-616	504	-218	582	238	-230	-139	590	656	-589
-376	341	-742	-141	317	-360	-502	232	-154	-76
-369	555	-660	-251	-105	-292	-608	391	-374	34
-726	-110	-472	-374	-667	-247	-684	-687	367	-749
451	-324	-637	-160	322	311	-577	-313	517	-355
400	-203	-394	401	483	510	-352	-627	661	-453
-767	-725	-687	-519	803	-748	766	-710	763	-767
421	-147	-351	355	461	511	-359	-647	675	-388
169	-565	12	-476	-430	453	245	-499	313	32
323	626	-64	118	-211	665	-699	-286	-24	-57
342	90	-325	502	214	323	17	-654	611	-138
-371	-276	640	-459	-661	641	451	319	-485	-276
257	-541	151	-494	-475	563	177	-447	256	51
Indices start at 1.
The entry just right of -360 -> -502
The entry directly below -710: -647
The entry at row 1, column 2: 504
The entry at row 3, column 1 -> -369
The entry directly above -64?
A: 12
The entry directly above -447: 319
The top-left entry is -616
The entry directly below 245 is -699
The entry directly above 517 is 367
The entry directly below 640: 151
The entry just right of 675?
A: -388
The entry in row 3 and column 3?
A: -660
The top-right entry?
A: -589
The bottom-left entry?
A: 257
The top entry of the column that holds the largest entry?
A: 238
The entry just right of 483?
A: 510
The entry just left of the largest entry: -519
The entry just left of 656?
A: 590
The bottom entry of the column that holds the largest entry: -475
The entry in row 2 and column 3 -> -742
The maximum -> 803
The entry just right of -710 is 763
The entry just right of -325 is 502
The bottom-right entry?
A: 51
The entry just right of the largest entry?
A: -748
The entry just right of 453 -> 245
The entry at row 2, column 1 -> -376
The entry directly above the largest entry -> 483
The entry directly below the largest entry?
A: 461
The entry directly above -519 is 401

A =
[[ 1.92 -4.07 -2.85  0.39]
 [-1.68  4.82 -4.90  1.65]
 [-1.50  3.34  2.66 -0.50]
 [-0.23  0.27  3.88 -1.17]
 [ 1.15 -2.83  3.96 -1.32]
 [-0.82  1.90  2.13 -0.48]
 [ 1.61 -4.00  3.50 -1.23]
 [ 1.01 -2.20 -1.09  0.13]
 [ 1.60 -3.44 -2.21  0.32]
 [-0.12  0.80 -3.57  0.89]
 [-0.19  0.05  2.93 -0.81]
 [ 0.03 -0.26  1.23 -0.33]
 [ 1.06 -2.78  4.54 -1.49]
 [ 2.35 -5.10 -2.77  0.34]
 [-2.70  6.24  3.13 -0.34]
 [ 0.89 -2.34  4.06 -1.26]]
Indices start at 1.
The entry in the top-left corner: 1.92
The entry directly below 0.32?
Answer: 0.89
The entry just left of -0.34 -> 3.13
The entry directly below 2.66?
Answer: 3.88
The entry in the bottom-left corner?
Answer: 0.89
The entry at row 3, column 3: 2.66
The entry directly below 1.61: 1.01
The entry at row 2, column 1?
Answer: -1.68
The entry directly above 3.34: 4.82
The entry just right of -2.77 -> 0.34
The entry just left of -2.83 is 1.15
The entry in row 1 and column 2: -4.07
The entry in the top-right corner?
Answer: 0.39
The entry at row 3, column 1 is -1.50
The entry directly above -1.09 -> 3.50
The entry at row 1, column 3?
Answer: -2.85
The entry in the bottom-right corner?
Answer: -1.26
The entry directly below the smallest entry is 6.24
The entry just left of 0.34 is -2.77
The entry just right of 2.13 is -0.48
The entry directly below -0.82 -> 1.61
The entry directly above the largest entry?
Answer: -5.10
The bottom entry of the column that holds the smallest entry: -2.34
The entry directly above 0.80 -> -3.44
The entry just left of the largest entry: -2.70
The entry directly above -2.70: 2.35
The entry directly below 0.13: 0.32
The entry directly below -0.81?
Answer: -0.33
The entry just left of -0.81 is 2.93

X = [[-1.76, 0.23, 1.04, 0.36], [5.17, -0.12, -2.14, 0.01], [-0.34, -1.16, -7.01, -2.55], [-0.42, 0.17, 1.91, 0.19]]
Report the entry just left of the smallest entry.
Answer: -1.16
The 2nd largest entry -> 1.91
Report the entry just right of the smallest entry.
Answer: -2.55
Report the 3rd smallest entry.
Answer: -2.14
The entry just right of 5.17: -0.12
Report the entry just right of -1.76.
Answer: 0.23

m =
array([[7749, 4914, 5678, 5865, 5542, 4030, 5066, 9063, 6265, 4837, 5657,
        6952, 5845, 4880, 4805, 4594],
       [4220, 6876, 5764, 4735, 6175, 7842, 6709, 3020, 6255, 6955, 5794,
        4813, 4718, 6905, 6964, 7205],
       [5170, 6367, 5759, 6102, 5996, 6828, 6297, 4614, 5667, 6393, 5768,
        5379, 6107, 6363, 6393, 6518],
       [5164, 6334, 5744, 5831, 6006, 6823, 6243, 4644, 6208, 6397, 5758,
        5389, 5820, 6365, 6385, 6509],
       [5641, 6082, 5750, 7451, 5909, 6319, 6035, 5451, 5579, 6114, 5749,
        5673, 7484, 6091, 6100, 6164],
       [7560, 5067, 5704, 7216, 5578, 4301, 5221, 8623, 5699, 5001, 5674,
        6803, 7207, 5021, 4963, 4790],
       [4417, 6712, 5758, 5264, 6132, 7584, 6551, 3442, 6203, 6810, 5784,
        4959, 5249, 6767, 6813, 7028],
       [6805, 5431, 5726, 7735, 5694, 5048, 5499, 7454, 5391, 5403, 5706,
        6382, 7767, 5414, 5381, 5297],
       [4952, 6487, 5776, 7708, 6027, 7084, 6385, 4242, 5253, 6536, 5780,
        5246, 7771, 6492, 6535, 6689]])
Give the third entry in reading order.
Answer: 5678
The entry just right of the largest entry: 6265
The 3rd smallest entry -> 4030
The entry just right of 6363 -> 6393
Give the 1st entry in reading order.
Answer: 7749
Give the entry just right of 5667.
Answer: 6393
The largest entry -> 9063
Give the entry just right of 5759.
Answer: 6102
The entry just left of 5909 -> 7451
The entry just right of 5253 is 6536
The entry just left of 5706: 5403
Give the entry just left of 4644.
Answer: 6243
Give the entry just left of the largest entry.
Answer: 5066
Give the entry just right of 4417.
Answer: 6712
The entry just left of 6712 -> 4417
Give the entry just left of 6100.
Answer: 6091
The entry just left of 6203 is 3442
The second entry in reading order is 4914
Give the entry just right of 5706.
Answer: 6382
